A small network was shown many inputs. Here are its activations along a few directions, one row for each input.
Each table varies a few parts of the input and shows all the possible inputs, shuffled.
Descriptions start from the smaller parts, as in this example, which fits no table here: one of 5 places around a ring, together with either a single point or one of 9 places around a ring or (one of 3 separate values, together with one of 6 places along a line).
Shared parts are said once, and a part with two or three values counts as separate values.
(in the rows, 128 means zero)

Rows:
R1: [134 148 116 139 148 137 134 118 112 131 125]
R2: [145 126 116 132 144 149 132 115 123 143 116]
R3: [137 133 118 116 120 118 129 101 129 153 107]
R4: [142 151 124 144 139 130 130 113 119 124 120]
R5: [ 77  77 173  88  87 115 134 218 142  83 189]
R6: [148 140 127 132 135 119 121 102 129 129 111]
R7: [137 146 119 150 137 131 118 116 126 128 117]
R8: [128 144 113 145 146 139 121 120 121 134 122]
R9: [141 144 125 141 140 132 124 106 119 124 118]
R10: [142 138 115 138 141 148 144 119 124 140 124]
R11: [145 151 125 139 132 116 134 108 129 126 119]
R12: [132 137 118 119 118 120 135  99 132 149 113]
R13: [145 142 125 138 132 117 129 102 128 127 117]
R14: [ 75  62 174  85  89 115 127 208 141  84 183]
R15: [138 132 109 146 138 147 133 123 130 144 121]
R16: [141 146 121 146 129 117 122 111 137 130 116]
R17: [128 141 113 127 116 120 128 109 140 152 112]
R18: [142 129 115 137 141 149 139 113 123 140 122]
R19: [146 139 125 138 142 130 118 108 117 128 112]
R20: [137 136 117 134 151 137 121 113 110 135 117]
R21: [134 145 117 122 118 117 141 106 131 149 115]
R22: [ 67  69 171 102  84 115 114 224 157  96 182]
R23: [ 78  55 178  78  95 113 117 210 140  90 169]
R24: [133 141 117 137 149 139 127 111 112 131 123]
The inputs of R23 and R22 match in every part but one. If R20 is changed in the same way as R23 into R22, which row does it become?
Answer: R8
What is each input in this table made of?
Answer: one of 4 places along a line, together with either a single point or one of 5 places along a line
List by row number the other rows that have the place on the line of 4 in common with R4.
Answer: R1, R5, R10, R11, R21
Change only the place on the line of 5 in R13. List by row number the other rows that result.
Answer: R9, R12, R18, R24
Change only the place on the line of 5 in R7. List by row number the other rows that result.
Answer: R8, R15, R16, R17

Rows:
R25: [185 186  85 171 181 158 130  57  97 157  80]
R26: [111 128 140 122 117 115 119 143 132 111 138]
R27: [117 118 142 123 136 129 122 142 117 109 140]
R28: [123 118 140 125 132 132 133 145 120 110 147]
R29: [124 107 139 114 117 114 115 138 136 123 124]
R30: [114 107 126 128 132 147 128 152 125 133 142]
R31: [118 119 140 132 115 117 111 145 142 115 132]
R32: [108 118 126 128 113 133 126 153 140 136 140]
R33: [122 115 137 108 112 123 143 141 136 128 136]
R34: [116 127 136 126 111 125 139 148 141 119 144]
R35: [121 115 134 125 130 139 141 149 126 115 146]
R36: [118 129 140 125 113 118 130 145 135 113 145]
R37: [114 106 127 110 115 131 130 145 135 146 131]
R38: [177 175  86 149 152 134 137  32 114 172  74]
R39: [124 108 140 132 134 131 113 145 127 112 135]
R40: [117 117 143 105 119 113 123 134 127 121 130]
R41: [123 117 141 107 114 115 135 137 129 122 137]
R42: [172 197  83 175 160 129 130  54 125 163  82]
The inputs of R28 and R36 match in every part but one. If R35 is changed in the same way as R28 into R36, which row does it become?
Answer: R34
What is each input in this table made of?
Answer: one of 3 separate values, together with either a single point or one of 5 places along a line
Change only the choice among 3 separate values in R30. List by row number the other rows that result.
Answer: R32, R37
Change only the choice among 3 separate values in R31. List by row number the other rows that result.
Answer: R29, R39
